Each row below holds a small network's activations on one input, seen along a few directions.
In each table, some parts of the input vary, and every possible input appears once, in random order.
Descriptions start from the smaller parts, as in this example, which fits no table here: one of 3 separate values, together with either a single point or one of 9 places around a ring or (one of 4 places along a line, together with one of 8 places around a ring).
Shared parts are said once, and a part with two or three values counts as separate values.

Other details of the inputs shift rows strongly along two fixed directions, in all tables alike. That doesn't count.

Rows:
row 1: [ 41   6 -41  20 -27  -3  21  43  20   5  10 -15  28 -10   5]
row 2: [-95 -37  16 -37  52  45  29 -56  19 -23 -11  27 -18  14 -11]
row 3: [ 24  -2 -20  -5 -39   0  -2  52  18   7  21 -11  47 -11 -26]
row 4: [ 38  15 -10  38 -26  -8  -9  17 -35  -1  24 -10  21 -19  -8]
row 5: [ 20  -9 -11  21 -18  -3   0  -7 -23   3  25  -3  26 -10 -16]
row 6: [-10  19  13  -3  11  11 -25  -5 -13  20  -5  -4 -26 -13   9]
row 7: [  4  11   4 -26 -25  25 -39 -23   4  31 -56  -9 -49  -1  28]
row 8: [-46 -30  23  14  46  -5  51 -58   8 -76  -6  31 -15  19  -3]
row 9: [ 21 -11   3  17  13 -29  24  -1   3 -42  10  15  24  17 -14]
row 10: [ 53   0 -16  52 -19 -30  15  11 -16 -33  34   7  51  -4 -23]
row 11: [ 28   6  -1  -3 -19 -10 -19  10  10   8 -24  -6  -6   3   8]
row 12: [-12  12   9 -51 -10  11 -40   6  18  39 -47 -11 -51   5  23]
row 13: [-41 -53  24  -9  54 -18  52 -24  20 -60  19  27  21  27 -20]
row 14: [ 34  15   1  -8  -6 -24 -19  29   1   5   3  -4   7  -2  -4]
row 15: [-53 -40  30   0  59 -24  70 -24  14 -67  15  33  14  32 -14]
row 16: [ 37   5 -16  33 -26  -9 -11   9 -27  12  23  -7  33 -19 -14]
row 17: [-87 -49  22 -31  58  23  54 -33  29 -45  11  32  13  19 -25]
row 18: [-23   1  10 -34   8   6 -21   0   5  25  -7  -1 -22   1  11]
row 19: [-15  21 -24 -26 -12  48 -20 -16   4  58 -45 -17 -62 -19  42]
row 20: [ 21   1 -21  -8 -44  17  -6  26  25   5 -11  -9  20  -1 -11]
row 21: [ 44 -19 -13  26 -22 -28  19  25   2 -28  33  -2  54   3 -23]
row 22: [ 27   4  -7  39 -23 -13  14   5 -10 -25  17   3  24   3  -1]
row 23: [ 11   2   0  18  15 -11  -9   3 -24   1  30   3  20  -8 -13]
row 24: [ -9   5 -15 -24 -39  38 -16 -13  19  19 -37  -2 -25  -6   7]
row 25: [-19  21  -9 -43   6  33 -19  15  24  60 -30 -15 -46 -15  35]
row 26: [  2  17   8 -31 -21  17 -30  -5  17  34 -62 -12 -61  12  32]
row 27: [-100  -31    8  -34   79   38   46  -63   20   -5  -26   22  -52   10
   23]
row 28: [  2  28   2  -2  -9  11 -26 -20 -21  18 -23 -12 -31  -6  12]
row 29: [-72 -57  28  -4  75   3  51 -56  -1 -58  27  33  14  15 -20]
row 30: [ 40   0 -24  32 -44 -11  -8  15  -9  -3  18 -10  27  -5  -8]
row 31: [ 31  30   0  -9 -22 -11 -22  11   5   4 -28 -14 -20   4  14]
row 32: [ -9  29  23 -35   5  10 -39   7   4  41 -28  -6 -50 -10  19]
row 33: [-12  -8  -5   3   3   4 -14   1 -16  12  19  -3   8  -5  -5]
row 34: [ 38  15  -3  10  -3 -24 -18  39 -16  13  34  -2  33 -10 -14]
row 35: [ -2   2  -2  10 -12   3   3 -22   2  -4 -15   1 -17  10   6]
row 36: [ 17   8   5 -16  -7 -16 -23  23  10  18 -13  -6  -1  -4   4]
row 37: [-11  17  14 -16  21 -11 -11   6  -4   1   4   1  -3   4   2]
row 38: [  6  -1   0  11   2 -18   6  26  -4   4  41  -3  26   1 -15]
row 39: [  7  -4 -12  19 -20  10 -10  -7 -21   7  11  -8   6  -4  -9]
row 40: [ 16  -1  -2   9  -7 -23   8  31   6  -2  19  -5  22   8 -14]
row 41: [  0  12   5  -3   5  12 -20 -30 -20  14 -25   2 -31  -3  12]
row 42: [ 18  -8   5  24  10 -40  31  29   2 -39  40   8  38   1 -28]
row 43: [ 24  -9  -9  42   2 -21   4  21 -25  -6  54  -2  66 -16 -27]
row 44: [-82 -33  44 -19  80   2  55 -47  14 -48   6  39 -15  31  -3]
row 45: [-10  -7 -20  -1 -26  30   2  -9  -5   8   3  -1  13 -13 -12]
row 46: [ 37   6  -5  24  -1 -44  16  41  -6 -32  41  -6  54   3 -22]
row 47: [ -8   1  16 -30   9  10 -25   5   5  26  -7  -5 -11  -4   9]
row 48: [ -5  23 -26 -23 -19  40 -16 -11  22  43 -60 -14 -61 -11  44]
row 49: [ 47   5 -15  35 -35 -18  -7  14 -11  -3  11  -7  33 -12  -9]
row 50: [-12  33  14 -23   6  18 -45 -10 -14  42 -30 -16 -45  -9  22]
row 51: [ -5  10   0   5 -12  20 -14 -22 -15  25 -16  -9 -29   0  11]
row 52: [ 13  -8 -28   9   6  -7  33  40  26  -5  24  -8  31  -5  -4]
row 53: [-17  26  14 -22  -2  25 -41  -6 -14  49 -28  -9 -48  -8  31]
row 54: [ 32  28  -9  18 -25 -10 -16   1 -10  -6  -6 -11   0  -2   5]
row 55: [ 40  -3 -10  39 -22 -34  29  31  -5 -32  32   1  46   8 -12]
row 56: [ 10  14  11 -12  -7  -3 -10   2   9  -8 -37  -1 -34   4  18]
row 57: [ 21   1 -11  -6 -30  -5 -18  13  11   8 -16 -10 -10  10   8]
row 58: [  6   4   1  24  -9   6   7 -12 -24   2   8  -1   1  -3   3]
row 59: [-49 -32  29 -13  59 -10  33 -27   9 -33  13  26  13  14 -13]
row 60: [ -6   0  -1  14   5   3  -5   1 -17  16  20  -6   5  -4  -5]
Description of these inputs: one of 6 places around a ring, together with either one of 2 separate values or one of 8 places around a ring.
Changing only the place on the ring of 6 turns row 35 into row 51. The same change can be made to row 7. Which row results?
Answer: row 5
Changing only the place on the ring of 6 turns row 27 into row 25. The same change can be made to row 23. Which row results?
Answer: row 34
Which other rows does row 33 become when the place on the ring of 8 takes its other values? List them by row number.
Answer: row 6, row 23, row 29, row 43, row 50, row 53, row 60
Which other rows does row 25 become when the choice among 2 separate values takes its other values? List them by row number.
Answer: row 17
Start at row 56 and move only the place on the ring of 8, one step at a time. The first step leads to row 55. Which rows follow, in order?
Answer: row 26, row 57, row 21, row 11, row 9, row 31
Start at row 24 and move only the place on the ring of 6, one step at a time. The first step leads to row 45. Which rows follow, in order?
Answer: row 2, row 17, row 3, row 20
Which other rows does row 48 become when the choice among 2 separate values takes its other values? List them by row number.
Answer: row 24

Rows:
row 61: [ -2   6   2  -4  -9  14 -19 -26  -7  10 -30  -4 -26  -1  11]
row 62: [-38 -23  19  11  40  -1  30 -39 -13 -34  15  23   3  11 -11]
row 63: [ 38   2 -15  20 -34 -10   1  17  -3  -4  11  -6  24  -3  -8]
row 64: [ 62  21 -32  19 -56 -11 -22  49  -3  27  15 -25  28 -13   0]
row 65: [-36 -30  13   9  27   4  37 -37   1 -39   5  21   5  12  -9]
row 66: [ -8  -9   7  -2  25 -16  26   4  17 -30   4  11   9  10  -5]
row 67: [ -11   55   16  -62  -22   46  -97  -35  -12   92  -98  -21 -119  -16
   58]
row 68: [ -7  -8   8   4  17 -18  23   4  12 -30   6   8  13  16  -6]
row 69: [ 27  11   1   8 -17 -20  -5  28   1  -8   8  -6  12   2  -4]
row 70: [ 47  13  -6  24 -24 -29  -8  22 -10 -16  13  -6  28  -2 -12]
row 71: [ 23   4 -17  23 -22  -5  -1  22  -6   9  23 -10  28  -8  -5]
row 72: [-43  -4  21 -13  32  12   2 -34  -8   0 -15  10 -37   7   9]
row 73: [ -9   5 -19  -8 -11  20  -1  44   4  20  42 -10  43 -23 -24]
row 74: [  4 -19  -5  18   0 -10  28  -1   7 -30  16   8  19  10 -13]
row 75: [-43 -11  15 -17  20  18   8 -35   7  -4 -27  10 -37  10  12]
row 76: [ -7  14   4  -5   4   8 -16  -5 -12  25  -3  -7 -17  -4  11]
row 77: [  3  13  16 -19  -7  -2 -16  -3   7   3 -32   1 -27   8  13]
row 78: [  7   4 -10 -14  -8   9  -3   5  16  14 -21  -5 -17  -3  14]
row 79: [ 41   3 -16  23 -30 -11  -5   5  -7  -9   4  -5  19  -3  -8]
row 80: [ 55  29 -25  24 -32  -9 -28  49 -24  39  33 -24  30 -30  -2]
row 81: [-46 -31   8  -3  47   9  43 -34  14 -32   0  21  -4  10  -1]
row 82: [-56 -45  17 -34  59   0  22   2  20  -4  31  17  24   8 -19]
What do these inputs look like to the network?
Answer: either one of 2 separate values or (one of 4 places along a line, together with one of 5 places along a line)
Start at row 81 and move only the place on the line of 5, one step at a time. The first step leads to row 71. Which rows follow, in order?
Answer: row 75, row 65, row 61

Rows:
row 83: [ 18   0 -29  37 -22   4  31  -6   5 -37  18  -2  28   5 -17]
row 84: [ 10  28  -9 -30 -33  10 -14  -2  29  14 -58 -14 -47   9  21]
row 85: [ 27  39  19 -17  -7 -13 -59   7  -6  24 -35  -8 -36 -10  20]
row 86: [-72 -55  10 -21  28  31  25 -72  25 -21 -43  22 -41  30  10]
row 87: [ -9 -29  26 -17  34 -26  24 -24  21 -49  -5  22   0  26  -6]
row 88: [ 70   6 -33  32 -53 -28   7  46  12 -18  13  -8  56 -15 -20]
row 89: [ 34 -23   0  63  19 -36  29  -6 -46 -42  72   7  80  -3 -44]
row 90: [ 15   5   9  11 -15  -4 -43  -8 -40  42  -1 -12 -14  -7  -1]
row 91: [-15 -21  17  37  45 -15  30 -39 -33 -56  27  25  18   2 -26]
row 92: [ 41  15 -52  42 -21   6  -3  44 -22  51  55 -21  40 -37  -1]
row 93: [ -9 -14  32  -9  37 -28  -5 -31  -5 -27   0  14  -4  15   0]
row 94: [-15 -17  10  47  45 -25  46 -36 -35 -72  50  24  31  15 -30]
row 95: [-30 -18  23  -2  45 -18  21  39  -3 -21  77  17  72   2 -48]
row 96: [ -2   1  -1 -52 -36  18 -39 -10  29  51 -80 -11 -59  10  30]
row 97: [ 25  19 -18  -5 -41  33 -28  -5   8  27 -50 -11 -30 -17  15]
row 98: [-55 -18  12   4  82   9  31 -26  -8   2  22  12 -13   3   5]
row 99: [ 68  -3  -4  14 -40 -37 -24  58  -1  14  18 -11  34   7 -13]
row 100: [  4  14  -8  11 -39  29   3  -9  12   1 -30  -5 -32   3  23]
row 101: [-52 -15  46 -22  44 -14  51 -33  29 -68 -34  27 -40  40  17]
row 102: [  7   9  -2  -9 -23  31 -33 -33 -23  45 -36  -7 -31 -16  21]
row 103: [ 54  29 -32  59 -64  -5   0  24 -41   7  33 -14  28 -24  -7]
row 104: [ 32   5  -9  -1 -21 -20 -14 101  10  15  65 -11  86 -13 -39]
row 105: [-28 -30  30 -12  52 -26  45 -29  26 -72 -19  34  -6  23 -11]
row 106: [-71 -33  29 -56  90   5  46 -21  41 -10 -32  19 -51  20  30]
row 107: [-69 -41  -4 -30  68  12  65 -20  51 -22 -15  20 -14  23  17]
row 108: [-19  10 -31 -27   3  43 -13   0  30  55 -29 -19 -41 -15  37]
row 109: [-11  50  24 -15 -16  20 -50 -24 -27  40 -49 -17 -81  -6  43]
row 110: [ 50  27 -28  34 -50  11 -32   5 -29  24   8 -14  15 -33   0]
row 111: [ 11  36  11 -39 -13  -7 -29   4  19   8 -54  -6 -63  12  23]
row 112: [-28 -34   2  13   4  16   8 -50 -18   0   0  13  -5   5  -4]
row 113: [ 75  -3 -31  19 -57 -21  -5  45   3   2  11 -14  53  -3 -12]
row 114: [-27  27  13 -38   1  33 -53  24 -23  66  18 -14 -10 -28  -6]
row 115: [ -5  12  31 -41  -3  -6 -65 -12  -7  51 -53  -6 -63   7  31]
row 116: [ 23  45  22   5 -20 -24 -28  18 -11   8 -12 -15 -20   2  22]
row 117: [ 16  30 -19  18 -33  22 -26 -19 -21  18 -10  -9 -24 -14  12]
row 118: [-68 -45   3 -40  34  12  50  10  39 -31  22  16  35   8 -30]
row 119: [ 77  42 -10  35 -39 -44 -35  54 -28  -1  34 -22  34  -9  -6]
row 120: [-46   9 -11 -69 -20  70 -39   8  23  59 -33 -18 -37 -21  15]
row 121: [ 64  17 -29  48 -65 -29  26  60   7 -21  24 -18  55   1 -13]
row 122: [-10  20   6 -22  39 -10 -16  20   8  45   5 -12 -22  -7  25]
row 123: [-13 -56 -12  34  17  -1  64 -38   6 -67  30  25  54  20 -29]
row 124: [-66 -42  -2  11  41  21  50 -14  -6 -35  79  22  64  -9 -49]
Changing only one part turns row 99 into row 90. The same change can be made to row 104. Which row results?
Answer: row 114
What do these inputs look like to the network?
Answer: one of 6 places around a ring, together with either one of 2 separate values or one of 5 places along a line
Which other rows agree with row 86 in the place on the ring of 6? List them by row number.
Answer: row 83, row 97, row 100, row 108, row 120, row 123
Which other rows does row 107 become when the choice among 2 separate values takes its other values? List them by row number.
Answer: row 118
Which other rows does row 101 become when the place on the ring of 6 takes its other values? List them by row number.
Answer: row 100, row 103, row 109, row 116, row 121
Which other rows agree with row 117 in the place on the ring of 6? List them by row number.
Answer: row 92, row 102, row 103, row 110, row 112, row 124
